These are the activations of a small neural network, seen along a few directions. Each row is one input.
Each table varies a few parts of the input and shows all the possible inputs, shuffled.
Descriptions start from the smaller parts, as in this example, which fits no table here: one of 4 places along a line, together with either a single point or one of 9 places around a ring or (one of 3 separate values, together with one of 5 places around a ring).
Shared parts are said once, and a part with two or three values counts as separate values.
(in the rows, 128 means zero)

Other details of the inputs vary at random and push rows far along three fixed directions, the same in every table; ignore that.

A family of inputs:
x1: [155 139 105  85 138 171 165 152 108 118 120 108]
x2: [164 133  68 139 112 123 110  99  74 211  94 100]
x3: [147 136 126 146 126 131 122 122 135 131  94 126]
x4: [115 100 167 177 142 116 133 111 195 119 120 124]
x5: [157  94 109 163  87  62  95 110 121 160 143 122]
x6: [119 181 126 100 156 176 151 127 125  99  83 131]
x7: [117 135 159 159 156 163 145  87 186 117  79 116]
x8: [ 83 102 162 115 152  97 120 156 162  97 195 130]
x9: [106 136 163  60 152 146 138 186 137  79 184 169]
x10: [167 121 102 176  95 142 121 111  97 176  78 124]
x11: [151 112  94 116 107  75 108 177  91 153 162 145]
x12: [127 152 120  97 131 128 125 124 112 117 126 126]
x13: [104 100 146 118 140  82 138 147 170 113 189 152]
x14: [130 156 113  91 135 168 141 158  89 127 124 148]
x15: [164 149  73  48 134 167 147 164  51 141 138  94]
x16: [152 140 122 147 122 133 126 108 135 137  84 125]
x17: [115  93 170 178 106 106 141  97 192 102 138 149]
x18: [110 155 148 116 170 181 127 110 144 117  94 102]
x19: [117 126 112 104 142 107 139 158 125 139 158 142]
x20: [106 180 120  59 157 161 136 149  98  92 132 131]
x21: [135  80 131 177  82  71 129 120 147 139 159 152]
x22: [115 150 130  85 145 135 117 160 106 100 144 127]
x23: [132 132 143 173 110 161 133  63 143 131  76 115]
x24: [116 129 158 198 128 138 142  87 185  95  71 117]
x25: [ 92 112 148 147 144 112 128 124 157 112 151 116]
x26: [139  78 127 167  87  37 117 129 158 134 171 150]
x27: [122 102 153 128 109 105 116 123 142 117 169 143]
x28: [102 137 168 152 162 168 133  75 183 105  88 101]
x29: [114 110 138 127 110 113 123 140 116 117 166 141]
x30: [138  95 101 113  85  66 113 156  82 157 196 150]
x31: [167 143 108 150 109 166 127  98 103 172  67 126]
x32: [108 106 178 140 123 129 123 118 165  92 152 136]
x33: [ 97 152 157  53 164 137 121 173 133  65 178 142]
x34: [124 146 136 162 156 175 141 107 152 138  64 106]
x35: [163 136  75 155  98 111 105 116  66 181  93 106]
x36: [119 153 137  96 139 179 127 141 100 111 120 130]
x37: [151 103  81 157 107  80 117 146  98 193 139 126]
x38: [125 158  89  90 146 147 127 135  79 162 124 114]
Each input here is: one of 2 separate values, together with either a single point or (one of 3 separate values, together with one of 6 places around a ring).
- Changing only the choice among 2 separate values turns x18 into x4. The same change can be made to x8. Which row results? => x34
- Change only the choice among 3 separate values in x30. List by row number the other rows that result. => x20, x38
- Start at x36 and move only the place on the ring of 6, one step at a time. The first step leads to x32. Which rows follow, in order? => x27, x23, x30, x29

A family of inputs:
x39: [130 108 166 171 117 145 153 109 174  87 104 118]
x40: [135  98 105 188 120  88 134 106 155 166 111 117]
x41: [124 120 138 195 125 101 118  74 167 159  92 120]
x42: [118 158 113 136 148 140 125 110 118 155  90 124]
x43: [115 152 139 131 144 158 111  87 134 128  83 105]
x44: [ 83 135 129  59 147  97 113 167 110 102 200 144]
x45: [142  90 131 112  91  76 114 147 120 115 200 148]
x46: [157  95  84 160 101  79 126 133 101 178 136  96]
x47: [139  75 152 141 100  82 135 148 159 102 177 142]
x48: [124 114 168 173 112 146 134  96 164  81 110 116]
x49: [119 120 128 103 130 112 150 166 139 107 166 167]
x50: [152 144 105 100 107 139 101 142  68 148 119 139]
x51: [136 165  85  75 170 159 135 182  89 151 121 124]
x52: [ 92 110 182 128 120 110 118 142 161  62 172 153]
x53: [ 89 122 175 132 132 106 133 153 169  76 171 171]
x54: [100 157 136 103 152 151 120 105 126 115 113 117]
x55: [137 151 118 121 154 172 145 128 119 129  85  88]
x56: [146  88 102 106  99  56 130 180 118 151 203 176]
x57: [115 138 134 117 140 134 102 119 122 127 118 113]
x58: [125 159 104 128 165 169 148 132 126 141  78 112]
x59: [123 151 123  60 132 221 141 160  71 174 140 146]
x60: [131  65 133 200 128 131 114  80 130 209 128 101]
x61: [137 157 118 116 121 174 142 105  98 113 100 120]
x62: [142 116  95 151 110 105 114 117  98 158 129  94]
x63: [116 114 150 102 121  79 115 169 143 108 197 184]
x64: [101 127 171  90 154 138 155 161 186  66 162 169]
x65: [114 102 147  90 147  94 135 170 153  99 193 123]
x66: [125  98 127  86 109  83 146 177 120 102 210 157]
x67: [134 157 122 113 151 176 122 109 116 125  92  88]
x68: [139 117 109 122 128 108 140 124 128 147 139 105]
x69: [135 144 125 147 133 166 153 126 136 121  81 136]
x70: [136 149 114  91 120 155 134 147  82 112 135 129]
x71: [109 135 157 153 116 145 125 105 139  93 107 133]
x72: [125 166  86  61 148 156 128 146  71 136 140 106]
x73: [115  88 175 127 112  96 125 139 167  67 192 145]
x74: [118 115 145 161 132 128 121 103 153 109 120  92]
x75: [161 118 105 164  92  95 103 141  98 171 124 149]
x76: [139 111 141 146 109 128 153 107 152 112 123 128]
x77: [177 111  80 142  96 102 122 163  87 181 126 144]
x78: [136 163 111  60 127 155 112 150  69 128 131 150]
x79: [178  95  99 139  82  94 127 131 101 166 136 129]
x80: [128 163 101  98 144 158 103 137  75 149 101 108]
x81: [128 147 133 129 146 166 126  87 138 120  90  90]
x82: [120 143 153 124 137 176 166 124 144  82  99 122]
x83: [146 173 108  74 138 157 117 169  76 144 121 160]
x84: [134 159 117 134 122 149 129 120 106 142  96 149]
x85: [140  99 129 192 127 103 130  92 181 157  94 113]
x86: [108 124 155 159 136 136 134  74 174 102 115  95]
x87: [111 150 124 136 151 130 121 130 126 141 109 127]
x88: [112 153 149 124 179 176 147 126 173 107  87 115]
x89: [120 104 123 185 105  89 101  96 128 150 115 107]
x90: [142  98 109 182 119  86 132 102 159 172 113 118]
x91: [ 80 125 165  94 167 127 162 144 180  63 173 121]
x92: [129 117 143 194 127 104 109  78 170 158  88 118]
x93: [118 177 144 106 148 176 140 119 130 111  96 155]
x94: [153 120  95 123  82  94 102 125  73 164 143 146]
x95: [127 165 115  93 161 143 110 151 104 151 118 133]
x96: [116 123 153 107 119 127 139 123 143  81 169 142]
x97: [105 127 163 167 110 135 129  85 157  91 109 134]
x98: [118 149 150 110 165 175 154 109 163 100  96  97]
x99: [176  99  95 153  92  93 120 147 112 175 127 146]
x100: [153 125  84 150 118  87  93 145  86 198 122 125]
- Changing only one part turns x60 into x59. The same change can be made to x65. Which row results? => x47
- Changing only one part turns x83 into x95. The same change can be made to x63. Which row results? => x92
- What is each input in this table made of? => one of 2 separate values, together with either a single point or (one of 5 places around a ring, together with one of 6 places around a ring)
- Start at x52 and move only the place on the ring of 5, one step at a time. The first step leads to x75. Which rows follow, in order? => x77, x39, x48
- Change only the place on the ring of 6 in x74. List by row number the other rows that result. => x62, x67, x72, x81, x86
- Change only the choice among 2 separate values in x58. List by row number the other rows that result. => x69
- Change only the place on the ring of 6 in x73. List by row number the other rows that result. => x45, x48, x61, x70, x96

A family of inputs:
x101: [172 130 111 178  88 156 138  85 112 148  60 117]
x102: [ 97 112 199 189 119 149 135  65 199  68 104 117]
x103: [134  84 126 135 111  74 130 163 145 136 186 154]
x104: [114 123 143 199 141 147 132  59 174 137  65  78]
x105: [ 99 205 127 104 196 199 125 109 119 143  58 122]
x106: [100 145 138 101 172 143 129 134 135 122 134 111]
x107: [ 99  99 170 110 144 111 161 154 189  69 188 151]
x108: [170 152  68 141  86 115  82 113  40 222  87 143]
x109: [104 153 149  93 173 172 164 139 162  86 113 119]
x110: [163 133  84 186 117 102 106 110 112 213  71 134]
x111: [144 184 117 102 137 216 135  95  81 126  59 102]
x112: [137 114  93  84 110  69  89 176  67 158 198 138]
x113: [183 147  59 163 104 128 104 124  66 237  62 146]
x114: [151 122  95 102 123 117 135 167  97 158 153 143]
x115: [153 105  77  87 120  65 118 195  87 173 197 143]
x116: [121 178 112  46 179 171 146 183 103 120 131 136]
x117: [147 152 120 182 143 178 142  82 148 157  26  96]
x118: [ 97 138 160  76 143 142 123 153 128  79 169 146]
x119: [ 92 109 166 126 136 109 121 120 165  73 166 125]
x120: [115 152 142  63 135 150 141 181 109  84 163 168]
x121: [161  97  89 171  84  73  94 106  89 184 132 108]
x122: [116 183 146  84 153 209 136 118 107  93  89 123]
x123: [164  59  90 175  81  23 113 145 128 191 175 129]
x124: [132 113 106 156 129 105 112 112 118 176 117  99]
x125: [130 157 120  70 159 177 157 161 116 115 126 137]
x126: [127 128  93  89 114  58  77 173  69 170 190 165]
x127: [137  44 144 201  85  45 135 119 190 133 172 137]
x128: [118 134 134 125 130 136 118 112 125 114 125 111]
x129: [124 111 178 198 105 143 145  82 189  84  91 135]
x130: [136 147 126 123 146 170 147 134 131 133  96 132]
x131: [149 132 123 157 100 152 121  83 109 139  85 104]
x132: [119 146 131  73 128 151 132 143 102  99 153 131]
x133: [121 174 106  52 155 167 113 159  67 123 134 127]
x134: [179 144  94 153  88 168 140  97  85 156  59 118]
x135: [138  45 145 203  85  43 131 122 187 137 170 140]
x136: [127 169  95  81 165 173 132 132  88 150 108  97]
x137: [152 149 114 177 137 179 151  75 148 151  33  90]
x138: [116 117 182 168 113 150 155 101 186  65 109 140]
x139: [ 98 125 173 115 159 143 154 147 183  75 148 150]
x140: [ 93  75 180 224 130  94 134  58 229 102 119  86]
x141: [ 65 117 212 149 154 140 140  89 225  25 142 115]
x142: [106 129 165  84 130 136 152 163 149  55 176 165]
x143: [107 148 128  59 171 138 145 187 129 105 167 143]
x144: [120  86 110 115 123  45 104 166 118 156 213 124]
x145: [122 177 109  41 179 174 153 181 104 115 134 132]
x146: [ 97  75 184 151 102  67 109 134 175  83 205 151]
x147: [134 131 123  92 114 129 117 144  91 123 157 137]
x148: [138 158 123 177 127 178 116  58 123 143  36  83]
x149: [111 132 125 127 154 132 124 121 133 139 127 104]
x150: [153  87 109 189  83  79 104  81 120 159 122 100]
x151: [149 114 112 154  82  70 103 145 105 162 146 183]
x152: [105 132 168  86 132 137 149 163 149  56 173 167]
x153: [139 110 140 152  96 111 130 131 136 113 136 153]
x154: [139 132  78  77 141 107 114 160  71 174 160 109]
- What is each input in this table made of? => one of 6 places around a ring, together with either a single point or one of 8 places along a line
- Changing only the place on the ring of 6 turns x106 into x120. The same change can be made to x149. Which row results? => x129
- Changing only the place on the ring of 6 turns x121 into x115. The same change can be made to x148. Which row results? => x143
- Change only the place on the line of 8 in x111. List by row number the other rows that result. => x102, x118, x122, x131, x132, x146, x147
- Which other rows agree with x139 in the place on the ring of 6? List them by row number. => x103, x107, x113, x114, x125, x127, x130, x135
